Each row below is a small network's average activation on inputs in which a field has the value named, seen along a few directions.
Values that are neighbours, or in one group, have similar rows; names and order tell nothing.
In the rows, 500 means zero.
Strong random noise was added to every row along 17 fixed directions; ignore it. To show where, here is one row again and again, with new noise each time:
[532 448 554 387 526 515 418 505 379 625 389 537 489 530 499 576 630 408
 468 497 389 406 356 468 489 389 353 591 467 382 468 515]
[609 427 582 512 429 318 440 316 522 475 544 564 595 582 393 674 456 476
 560 419 390 393 389 563 471 547 464 539 649 432 493 389]
[529 546 754 441 492 398 460 356 547 676 447 465 542 637 443 663 515 405
 491 484 245 476 506 604 559 462 418 586 438 568 570 491]
[603 576 475 579 547 468 561 396 482 408 501 538 481 467 619 468 518 615
 409 551 467 447 490 413 554 540 434 510 427 462 442 416]
[491 463 512 413 671 560 486 734 444 455 609 433 421 485 481 565 579 593
 385 606 561 421 473 342 541 494 509 449 528 575 699 715]
[398 515 572 284 453 420 400 439 411 610 550 386 539 383 442 448 619 513
 612 474 410 550 492 529 671 527 453 470 420 626 614 453]
[513 409 409 583 517 479 446 420 445 464 476 527 658 651 557 645 283 456
 539 465 373 494 373 685 436 352 496 573 723 576 469 495]
[386 450 632 413 290 398 327 299 577 567 418 430 623 507 579 333 608 444
 458 754 636 482 447 508 417 345 628 607 420 614 715 526]
[521 366 419 337 437 550 567 650 448 664 538 616 503 442 515 472 479 631
 408 427 480 570 491 691 436 525 623 520 596 455 460 567]
[472 425 487 587 489 500 394 514 452 506 515 536 508 403 369 436 543 444
 499 484 555 619 388 558 365 550 624 331 372 516 439 441]
[612 482 632 615 574 504 478 408 590 443 522 549 513 553 557 455 446 494
 395 650 583 417 487 447 436 428 506 543 368 546 462 515]
[425 450 369 528 450 642 458 644 582 644 551 342 544 600 425 616 440 522
 425 507 426 537 612 737 419 439 488 511 700 679 371 550]
[524 475 383 604 442 482 491 524 571 519 451 464 552 465 512 539 461 522
 409 641 508 444 641 572 377 417 490 565 469 619 465 528]
[443 466 491 458 406 584 291 323 417 599 469 362 541 296 373 427 580 332
 685 510 525 313 412 323 658 473 495 522 378 391 524 335]
[388 508 364 582 537 485 692 572 446 405 465 515 534 548 563 544 147 611
 458 325 440 501 588 522 523 472 244 622 560 662 575 308]
[489 498 439 455 636 529 538 669 577 309 565 538 501 603 718 404 596 474
 558 658 664 663 535 634 411 344 604 416 614 668 346 774]
[449 475 723 370 506 435 365 518 570 415 601 410 499 537 489 387 736 436
 531 642 619 608 381 453 477 477 622 347 434 642 684 632]
[537 510 751 429 443 501 415 364 601 631 570 438 478 568 390 549 614 451
 484 502 442 416 440 471 581 576 563 496 499 429 535 459]
[459 510 322 498 393 539 533 600 495 460 576 455 444 404 551 524 571 677
 412 486 485 526 451 499 536 622 717 381 684 418 530 438]


Field B:
b3: [363 607 545 434 533 389 495 595 495 349 439 457 404 571 581 464 719 491
 502 571 652 581 530 373 449 459 311 487 467 585 509 555]
b20: [598 526 623 629 504 590 477 398 542 345 529 385 522 665 603 544 440 468
 466 475 381 500 284 377 557 491 570 437 540 453 693 464]
b15: [632 500 517 580 518 584 529 534 546 379 436 636 418 533 755 428 437 504
 375 600 545 444 389 405 451 340 533 567 452 312 373 425]
b17: [644 591 571 303 397 523 656 416 644 405 496 494 441 562 715 280 764 604
 502 507 567 529 533 410 574 559 331 564 578 352 447 502]
b8: [393 489 641 314 414 542 491 532 538 588 603 386 522 601 608 374 489 702
 343 536 498 616 473 583 562 467 528 541 501 697 677 530]
b13: [619 348 429 534 561 573 513 742 599 354 748 393 536 470 298 435 493 587
 507 459 638 600 592 566 378 619 433 296 542 733 511 579]
b11: [628 518 554 535 604 414 514 452 479 427 491 583 465 545 425 694 581 384
 598 503 481 334 488 384 532 532 500 516 520 328 494 663]
b2: [489 517 529 566 551 738 406 501 452 548 616 306 413 461 387 471 512 583
 398 487 489 385 444 324 628 572 328 440 417 530 467 361]
b6: [383 512 748 410 547 261 394 488 471 450 442 492 478 613 474 660 485 425
 510 537 521 426 429 377 512 371 326 612 438 606 726 460]
b19: [492 529 523 398 358 318 605 435 555 487 463 584 485 553 423 527 615 517
 573 326 511 584 515 530 435 684 430 500 617 338 488 408]
b5: [572 388 445 417 406 490 434 648 561 490 614 485 532 458 398 486 569 505
 545 500 555 532 522 573 384 537 551 409 600 517 501 590]
b9: [604 482 413 502 526 521 531 476 360 444 462 563 535 550 518 377 621 545
 460 421 477 619 339 458 432 607 438 402 529 373 518 556]
b16: [577 609 500 406 418 424 640 422 514 796 404 519 486 362 332 461 669 552
 436 556 466 420 865 429 533 718 473 610 326 413 672 733]
b12: [427 402 428 327 649 602 473 804 425 547 625 478 404 423 329 535 568 499
 607 407 652 523 520 485 512 552 484 409 604 469 443 674]
b18: [641 488 434 573 667 648 548 365 399 534 593 514 549 332 411 311 357 537
 600 445 592 383 611 377 658 595 353 542 312 469 360 465]
b4: [606 525 673 571 563 542 541 472 618 562 539 571 452 725 395 498 531 502
 359 452 493 643 488 628 349 607 480 435 543 453 362 592]
b1: [157 555 290 496 620 416 536 590 195 439 463 573 526 411 641 487 173 638
 575 409 497 637 428 530 660 425 573 514 567 663 634 392]
b14: [478 512 501 495 557 607 383 513 562 387 644 310 573 660 491 521 451 456
 584 535 524 481 468 467 591 433 412 475 702 625 519 573]
b10: [558 508 459 559 349 590 595 309 547 693 290 580 508 428 469 483 467 363
 513 495 513 257 620 395 489 508 571 729 450 199 498 479]
b7: [626 462 812 439 633 558 400 479 533 564 637 546 415 477 473 502 376 529
 459 454 445 405 384 460 659 460 416 521 338 453 335 319]
The values of B form a ring.
A walk along B starts at b10 and steps to its neighbour b13. Put b20, b15, b12, b1, b14, b7 in the order it reaches them. -> b1, b14, b15, b7, b12, b20
Which values are neighbours of b16? Give them in the order they are listed. -> b5, b9
Which values are neighbours of b6? Give them in the order they are listed. -> b3, b19
Which values are neighbours of b11? Give them in the order they are listed. -> b8, b2

Field K:
k12: [506 433 371 572 531 757 526 567 434 716 381 448 519 580 404 482 492 472
 337 502 557 426 544 466 344 488 409 625 494 393 503 677]
k11: [489 591 389 457 411 642 615 463 664 487 591 338 503 520 626 355 556 624
 502 525 634 541 674 501 595 607 586 514 689 514 465 595]
k7: [501 547 659 483 727 643 409 416 446 371 747 270 577 670 523 338 496 532
 551 499 442 718 372 529 671 506 388 305 446 871 568 600]
k9: [772 452 317 418 273 498 517 348 538 503 412 561 558 376 590 334 752 523
 562 463 475 532 512 584 398 541 385 535 509 244 207 403]
k16: [603 559 454 547 620 476 484 550 534 429 557 461 472 495 550 591 462 603
 466 603 457 441 610 502 575 426 360 521 486 603 379 546]
k5: [431 566 653 491 510 497 587 369 625 484 474 516 469 560 485 405 476 410
 567 458 609 440 597 453 552 502 343 606 410 513 408 364]
k13: [281 441 523 343 304 467 560 388 402 600 463 625 581 633 417 375 326 483
 585 137 514 647 347 644 472 619 418 576 723 379 541 256]
k6: [282 448 520 506 580 423 517 682 426 472 446 563 427 515 370 540 471 432
 496 430 603 579 468 496 381 486 430 471 512 568 527 465]
k4: [344 422 404 463 455 429 475 463 284 472 453 567 616 492 424 307 342 527
 563 268 503 796 349 658 394 529 291 438 439 630 546 335]
k17: [572 450 522 577 460 535 484 393 490 558 502 527 576 663 531 502 462 558
 332 501 451 525 407 630 385 492 510 542 586 515 463 531]
k15: [285 575 488 595 625 594 542 565 429 501 439 627 406 500 499 403 359 423
 490 473 675 571 488 413 487 512 666 480 421 419 521 553]
k18: [580 639 583 407 514 521 565 424 498 447 458 423 410 416 599 400 721 479
 556 477 457 522 518 304 641 587 381 459 324 380 560 457]
k8: [584 591 539 589 611 480 508 424 583 352 617 407 501 583 446 586 589 485
 567 487 448 473 578 500 566 550 286 416 531 614 289 496]
k14: [373 534 354 697 273 596 564 557 684 522 311 405 555 466 555 317 415 330
 555 503 501 735 682 697 299 391 547 438 366 684 396 317]
k20: [469 555 335 611 664 351 601 625 538 289 579 455 536 541 499 618 406 660
 462 640 585 474 721 484 466 501 408 495 643 780 614 666]
k19: [415 487 542 357 473 189 449 695 434 415 411 594 442 531 534 710 793 509
 469 639 526 498 435 458 378 449 547 475 543 500 695 703]
k3: [380 564 655 300 553 327 537 400 400 647 453 590 493 465 480 631 523 474
 608 469 349 488 529 569 671 548 612 567 460 500 688 616]
k1: [555 596 395 729 540 573 617 570 581 384 424 548 390 430 502 444 459 411
 483 474 570 420 642 347 447 513 331 480 331 394 239 312]
k2: [374 552 599 535 498 446 347 649 528 576 453 377 450 505 495 585 532 429
 430 575 323 601 521 602 471 323 340 439 302 757 376 303]
k10: [423 686 430 638 303 422 492 223 587 501 528 388 544 454 600 537 419 603
 581 476 383 533 577 592 688 605 703 478 581 526 375 208]
The values of K form a ring.
A walk along K starts at k14 and steps to its neighbour k20. Put k12, k7, k4, k17, k15, k2 in the order it reaches them. -> k7, k17, k12, k4, k15, k2
Which values are neighbours of k18? Give them in the order they are listed. -> k11, k9
Which values are neighbours of k3? Give them in the order they are listed. -> k5, k8
What is the length, in steps, of the shortest route from k6 to k16? -> 8

Field D:
d4: [555 550 540 520 601 485 605 318 341 454 512 726 547 733 616 342 415 556
 510 217 428 779 296 667 476 582 304 462 541 417 206 376]
d7: [616 338 362 443 540 540 617 443 498 465 593 724 641 426 472 307 246 454
 757 397 794 483 658 622 417 506 544 625 568 448 328 670]
d9: [416 564 498 618 350 296 531 445 574 329 430 508 524 550 436 373 649 513
 401 522 579 742 461 485 253 644 466 318 441 570 695 445]
d18: [512 451 536 709 380 557 383 233 590 667 534 451 610 539 271 531 321 418
 509 417 431 477 538 732 403 548 501 528 446 562 188 259]
d19: [490 573 497 432 580 274 505 475 449 327 593 608 508 155 653 327 492 570
 728 597 550 615 600 521 685 488 651 365 206 691 408 405]
d5: [617 462 550 257 498 387 555 748 443 376 599 383 420 459 471 489 909 666
 430 402 326 697 381 467 471 654 266 252 433 616 715 560]
d3: [566 507 574 431 347 477 626 487 520 373 227 646 482 638 787 654 530 178
 733 321 195 464 244 497 534 275 572 567 630 194 560 386]
d20: [562 509 218 483 366 491 467 564 452 564 367 490 514 300 582 493 603 590
 399 678 492 375 642 465 471 409 465 622 492 404 446 536]
d1: [505 437 461 305 465 498 637 650 459 544 369 568 477 483 442 476 561 376
 602 330 510 561 581 505 398 492 298 580 494 406 580 597]
d12: [474 663 373 583 406 443 499 616 625 340 464 255 383 498 274 579 911 393
 578 531 574 449 688 223 437 707 294 347 563 432 587 563]
d16: [545 416 275 453 383 703 435 595 419 643 409 455 518 461 548 431 669 512
 379 529 442 432 442 579 409 384 321 572 560 402 224 422]
d21: [692 478 234 675 561 388 418 251 223 440 422 629 574 185 460 528 494 596
 475 596 491 210 373 217 558 616 552 528 431 221 577 463]
d15: [330 460 610 398 182 311 415 498 685 459 522 501 434 479 677 387 454 698
 340 611 744 380 513 443 452 353 362 685 466 562 372  64]
d13: [298 499 534 579 646 405 685 569 496 522 503 680 446 718 330 700 308 523
 401 408 694 426 621 503 382 615 545 619 709 471 593 694]
d11: [437 485 568 564 477 347 442 314 453 425 515 583 467 457 370 575 392 550
 528 404 627 331 364 304 555 613 459 561 533 343 549 226]
d17: [355 672 431 571 415 503 437 344 498 798 320 451 515 501 423 586 615 439
 421 611 356 554 641 631 485 564 713 553 508 423 479 620]
d6: [248 537 345 457 415 247 316 329 364 458 409 451 552 508 408 560 733 568
 476 668 747 370 473 375 401 535 407 601 674 482 600 556]
d14: [558 409 647 526 424 520 492 520 655 497 430 545 484 680 436 613 437 270
 601 349 474 464 459 593 384 372 309 592 535 408 303 350]
d8: [484 499 691 407 585 396 558 401 608 355 440 736 517 716 825 446 422 374
 631 682 700 429 423 500 521 244 752 679 683 392 492 692]
d10: [365 565 516 588 574 586 569 758 624 328 472 515 290 648 472 524 775 382
 437 513 766 607 474 382 283 560 527 325 587 400 342 606]
d2: [583 338 515 599 481 595 377 555 581 612 597 412 628 615 327 406 498 463
 381 508 471 709 515 849 213 450 311 391 436 817 229 464]
The values of D form a ring.
Which values are neighbours of d18? Give them in the order they are listed. -> d3, d13
Which values are neighbours of d11? Give them in the order they are listed. -> d6, d14
Which values are neighbours of d17? Give them in the order they are listed. -> d9, d8
Which values are neighbours of d4? Give them in the order they are listed. -> d12, d15
